A small network was shown many inputs. Here are its activations along a few directions, one row for each input.
Each table varies a few parts of the input and shows all the possible inputs, shuffled.
A made-up example of a description, with smaller parts first: one of 2 separate values, together with either a single point or one of 11 places along a line or (one of 4 places along a line, together with one of 5 places around a ring).
Shared parts are said once, and a part with two or three values counts as separate values.

Table:
row 1: [-14.8 -36.0  -2.1   4.2  39.9  -6.3 -30.9   3.1 -12.7   4.1  11.7  11.5]
row 2: [  1.2 -10.8 -11.7 -21.3  37.4  18.3 -43.2  -2.7  41.0 -12.5 -19.7   4.3]
row 3: [ 13.8  36.6   2.6 -13.3 -31.5  -5.5  34.3 -13.5   5.4   3.1 -27.5  -9.2]
row 4: [-20.3 -32.1  -0.3  -0.1  52.7  -0.4 -40.9   3.7  -9.5  -2.3  16.8  12.5]
row 5: [  0.2  37.0  -8.9   2.6 -59.9   1.5  34.6 -23.4   1.5  11.8 -29.4 -11.9]
row 6: [ -1.5  15.3  15.2   2.4  -8.2 -28.3  27.8   8.3 -40.4   1.2  12.4  -4.2]
row 7: [  6.5  -4.3 -17.2  -7.9  12.7  16.6 -16.6  -7.9  30.4 -11.5 -21.0  -1.1]
row 8: [ -6.6  10.6   9.2   6.4 -18.6 -29.5  34.2   1.8 -41.4  11.4   7.1 -10.1]
row 9: [ 31.8  -8.7  63.8 -32.4 -24.4  31.9  29.5  36.1  43.4 -22.6   0.7 -22.8]
row 10: [-21.2 -32.4  -2.4   7.4  48.9  -4.0 -32.5   1.0  -7.8  -0.6  18.4  14.4]
row 11: [  5.6  -5.7 -15.7 -10.5  19.4  17.1 -19.1  -7.5  34.9  -9.5 -20.2  -1.0]
row 12: [  8.0 -12.7 -14.0 -19.5  24.6  13.3 -34.9  -6.2  38.3 -11.7 -23.4  -0.6]
row 13: [  0.0  20.3  -6.4  34.9 -30.4 -25.2  21.4  -2.8 -35.0  15.8  34.8   9.3]
row 14: [-26.2  20.3  -4.3  29.7 -44.6 -16.1  35.2  -2.4 -46.5  21.8   8.8 -11.0]
row 15: [  2.7  -7.0 -13.0 -16.9  34.6  19.6 -37.9  -2.9  39.2 -12.0 -19.3   2.5]
row 16: [ 15.1  42.5 -21.0   2.4 -49.9   6.3  22.3 -17.4   5.4   5.4  -4.9  -1.9]
row 17: [ 22.9  43.8 -14.2  13.0 -45.2  -2.1  21.2 -20.5  11.2   4.2   1.0   6.2]
row 18: [-14.0 -35.3  -3.8   5.3  32.3  -5.9 -27.9   3.2 -17.3   1.6  10.9  10.1]
row 19: [  5.1  -3.9 -15.2 -12.6  24.7  20.4 -29.0  -3.7  33.5 -11.0 -20.6  -0.4]
row 20: [-16.2 -30.1  -5.3   9.9  30.5  -3.0 -18.9   1.3 -17.9   0.3  14.9   8.6]
row 21: [ 11.4 -29.1  75.7  -9.7  -7.7  17.7  32.9  57.7  -5.2  -6.3  37.2 -13.9]
row 22: [ -9.9 -30.2  -5.7  10.8  24.3  -5.5 -17.0   2.8 -20.9   5.4   9.0   6.1]
row 23: [-12.5  18.5 -13.4  33.2 -35.6 -20.1  28.1   0.3 -36.7  18.4  29.1   4.4]
row 24: [ 18.8  33.5   8.3 -17.8 -26.1 -11.0  27.6  -8.4   7.3  -4.6 -26.7  -1.6]
Changing only one part turns row 2 into row 4. The same change can be made to row 11. Which row results?
> row 20
What is each input in this table made of?
> one of 2 separate values, together with either a single point or one of 5 places along a line or one of 6 places along a line
Which other rows does row 24 become when the place on the line of 5 takes its other values? List them by row number.
> row 3, row 5, row 16, row 17

Table:
row 25: [-11.9 -13.3 -16.2   5.5  58.4 -17.2 -23.8  -8.6 -31.0  -7.9 -25.0  -8.6]
row 26: [ 17.7  36.0  -6.5   5.1 -22.7  11.5 -11.2  26.1  -5.3 -13.5   5.2 -10.1]
row 27: [-11.0 -36.1  35.8 -12.2  53.7   0.4 -17.4  14.9  25.8  -5.5  18.9  -0.6]
row 28: [ -2.5 -29.4  15.3   9.3   3.0  17.6  -6.5  16.2  -3.9  -8.8  54.0  12.3]
row 29: [-18.6  -4.1  12.2 -21.1 -25.6  17.1  41.7  -1.5  14.0  -4.1 -40.6 -24.7]
row 30: [-31.1 -44.7  -4.8 -18.2  64.6  -6.3 -54.3   4.1  -1.9   4.8 -23.7   8.6]
row 31: [ 19.5  34.8  14.8 -17.1  -7.4  -6.8   3.6  30.6 -13.7 -17.0 -12.3 -16.2]
row 32: [-24.4  -0.6  -9.7   6.9 -40.6  34.1  23.7  -9.9  24.4  -5.0 -24.0 -22.1]
row 33: [  8.3 -31.9  47.6  -5.6  21.3   3.7   5.4  18.1 -14.4  -7.5  27.3   5.6]
row 34: [  8.1 -22.4 -14.6  21.8  -1.9  -5.8 -13.6  -3.3 -41.1  12.0  37.8  20.3]
row 35: [ 18.5  26.9 -21.7  28.4 -25.3 -16.0  16.0   5.7  -0.7   0.9  15.9  -3.6]
row 36: [ -7.4  22.8  23.5   5.7 -44.6 -46.5  38.6  -5.1 -17.7  13.6  -5.2   8.5]
row 37: [ 38.1  22.3  -1.9 -54.1  28.1  17.7 -19.5 -26.5  77.7 -29.5 -48.8  15.8]
row 38: [ 35.0  19.3 -34.6 -35.1   6.3  37.7 -32.6 -31.3  86.7 -26.0 -23.9  19.7]
row 39: [ 12.2  -2.4 -11.1  -2.0 -43.0  25.2   9.4   3.8   8.4   3.4   2.4 -36.0]
row 40: [-19.9 -12.0 -44.4  25.3  38.6   3.6 -36.0  -5.9 -20.4  -6.5  -8.0   4.1]
row 41: [ 20.2  25.6  -1.2   6.9  -9.9 -34.9  32.2   9.6 -10.7  -1.1  -2.1  -8.9]
row 42: [-26.6 -42.5 -19.8  14.9  44.8  12.3 -68.5   2.5   8.1  12.6 -11.7  16.4]
row 43: [ 11.4 -21.8   8.6   3.1  18.2 -22.9   1.9   0.4 -52.0   9.6  15.4  15.7]
row 44: [-19.4  38.1   3.0  -9.6 -29.7 -25.4  53.4 -29.8 -35.1  26.5   8.9   4.0]
row 45: [ -8.5  22.9  -1.6  23.7 -60.6 -26.3  23.6  -6.9  -8.3  16.6  15.3  15.7]
row 46: [-13.0 -29.0  18.5  17.8  39.8  21.3 -29.0  17.9  36.0  -2.1  27.2  11.0]
row 47: [-19.2  44.1 -13.1  15.5 -41.0  -4.4  38.1 -30.6 -23.7  29.6  21.0  11.9]
row 48: [ 24.6  -2.6  22.0 -14.9 -24.5  10.3  24.6   9.4  -1.1   5.0 -24.0 -38.8]
Changing only one part turns row 43 into row 34. The same change can be made to row 44. Which row results?
> row 47
What is each input in this table made of?
> one of 2 separate values, together with either a single point or one of 5 places around a ring or one of 6 places along a line
Which other rows does row 31 become when the place on the line of 6 takes its other values? List them by row number.
> row 29, row 36, row 41, row 44, row 48
Which other rows does row 33 become when the place on the ring of 5 takes its other values? List them by row number.
> row 25, row 27, row 30, row 43
Which other rows does row 39 become when the choice among 2 separate values takes its other values? List them by row number.
> row 48

Table:
row 49: [ 10.5  12.4 -19.8  -6.3  -7.4   9.2  -7.9 -22.9  33.3  -3.9 -12.6   5.7]
row 50: [ -5.1 -24.0  -7.9   6.6  23.1  -5.1  -2.2  25.7 -18.5  -1.0  23.5  11.0]
row 51: [ 14.1  49.7  20.3   1.8 -59.4  13.2  56.3 -20.6  10.7   1.4 -15.8 -22.2]
row 52: [  7.5  -5.5  -0.3 -20.1  13.2  15.7 -16.3  18.7  23.1 -12.5 -15.9  -6.1]
row 53: [  4.7  10.6 -10.8  -8.0  -3.3  13.7 -15.4 -13.0  22.6  -3.3 -20.4 -10.2]
row 54: [ 14.2 -20.1  16.1 -18.0  19.6  18.2 -11.0   0.1  27.3 -14.0 -12.7   0.9]
row 55: [-16.1 -10.8 -11.3  11.0   8.2 -11.6  -6.2  10.5 -14.7   7.0  17.3  19.0]
row 56: [-22.2 -12.5  -5.6   5.4  13.9  -5.4 -11.0  22.0 -25.4   9.4  12.2   2.7]
row 57: [ -7.6 -33.6  10.4   3.9  28.8  -1.0  -2.5  12.1 -25.4   0.9  20.2   2.5]
row 58: [ -8.5  28.9  19.0  19.4 -74.1 -27.5  44.0   3.4 -38.8  28.6  13.8  -9.0]
row 59: [ 15.5   7.2   5.1 -24.1  18.8   7.5 -10.1   5.6  20.2 -10.6 -18.1  -0.9]
row 60: [ -9.6  -6.3  -3.2  16.0  10.3 -15.1  -1.9 -13.6 -27.5   3.1   7.4   1.8]
row 61: [ 13.6  -1.7 -10.4  -7.9   1.7  15.0  -9.8 -11.2  33.8  -8.7  -9.7   7.1]
row 62: [-10.9   5.6  -1.6  20.4   6.7 -26.9  -6.1 -16.9 -20.8   3.6  10.7  -2.2]
Changing only one part turns row 61 into row 55. The same change can be made to row 51. Which row results?
> row 58
What is each input in this table made of?
> one of 2 separate values, together with either a single point or one of 6 places along a line
Which other rows does row 57 become when the place on the line of 6 takes its other values? List them by row number.
> row 50, row 55, row 56, row 60, row 62

Table:
row 63: [  7.2  31.1   5.5  29.6 -48.3  -2.8   3.2 -17.9  29.7  16.0  16.3   6.8]
row 64: [ 19.5  27.0 -42.6   2.6 -11.0  28.2   5.9 -32.4  23.0  -9.7  29.9  31.2]
row 65: [-18.3 -27.6  34.9  26.4  28.5 -26.0  -7.3  20.0 -58.1   9.3  68.6  35.1]
row 66: [  7.6  19.2  13.7 -23.8  43.7 -20.5   4.2 -19.5  24.3  -5.7 -38.0   0.3]
row 67: [ 10.5  17.1 -48.1  -6.6 -27.9  -6.8 -32.0 -13.4  13.6   8.0 -20.1  21.7]
row 68: [  4.0 -15.0 -44.7  24.1  52.4 -27.7 -42.2  12.0 -75.5   8.3  27.8  -0.8]
row 69: [ -6.8  12.2   9.2   6.8 -66.5  -7.5  62.2   9.8 -19.3  -1.5   0.3 -40.3]
row 70: [ 20.3 -65.6   1.1  -3.5  55.6  51.9 -59.5   4.2  50.1 -29.6 -11.5 -15.2]
row 71: [ 11.0  36.5  11.8 -13.1 -80.6   4.1   6.1   3.6 -24.1  15.0  12.2 -27.1]
row 72: [  0.2  21.7  30.7  11.1 -52.5 -17.6  81.1   9.6 -24.7  -1.3 -16.4 -15.5]
row 73: [  9.9 -15.3  30.6 -28.9  31.3  -7.0  14.1  35.3  42.8  -1.7   3.7   6.6]
row 74: [-19.6  29.3 -23.3 -13.4  18.3 -18.2 -10.4 -19.9  21.6 -21.8 -50.6 -15.9]
row 75: [-62.1 -42.7 -10.0  17.5  20.7   1.4   7.2 -31.1 -19.0  34.3 -14.9   2.2]
row 76: [ 16.5 -28.0  31.2 -28.8  36.3  48.5 -32.6  39.7  15.5 -19.6  -7.2  10.8]
What is each input in this table made of?
> either one of 3 separate values or one of 11 places along a line
List by row number the other inputs of the same sort as row 67.
> row 63, row 64, row 66, row 69, row 70, row 71, row 72, row 73, row 74, row 76
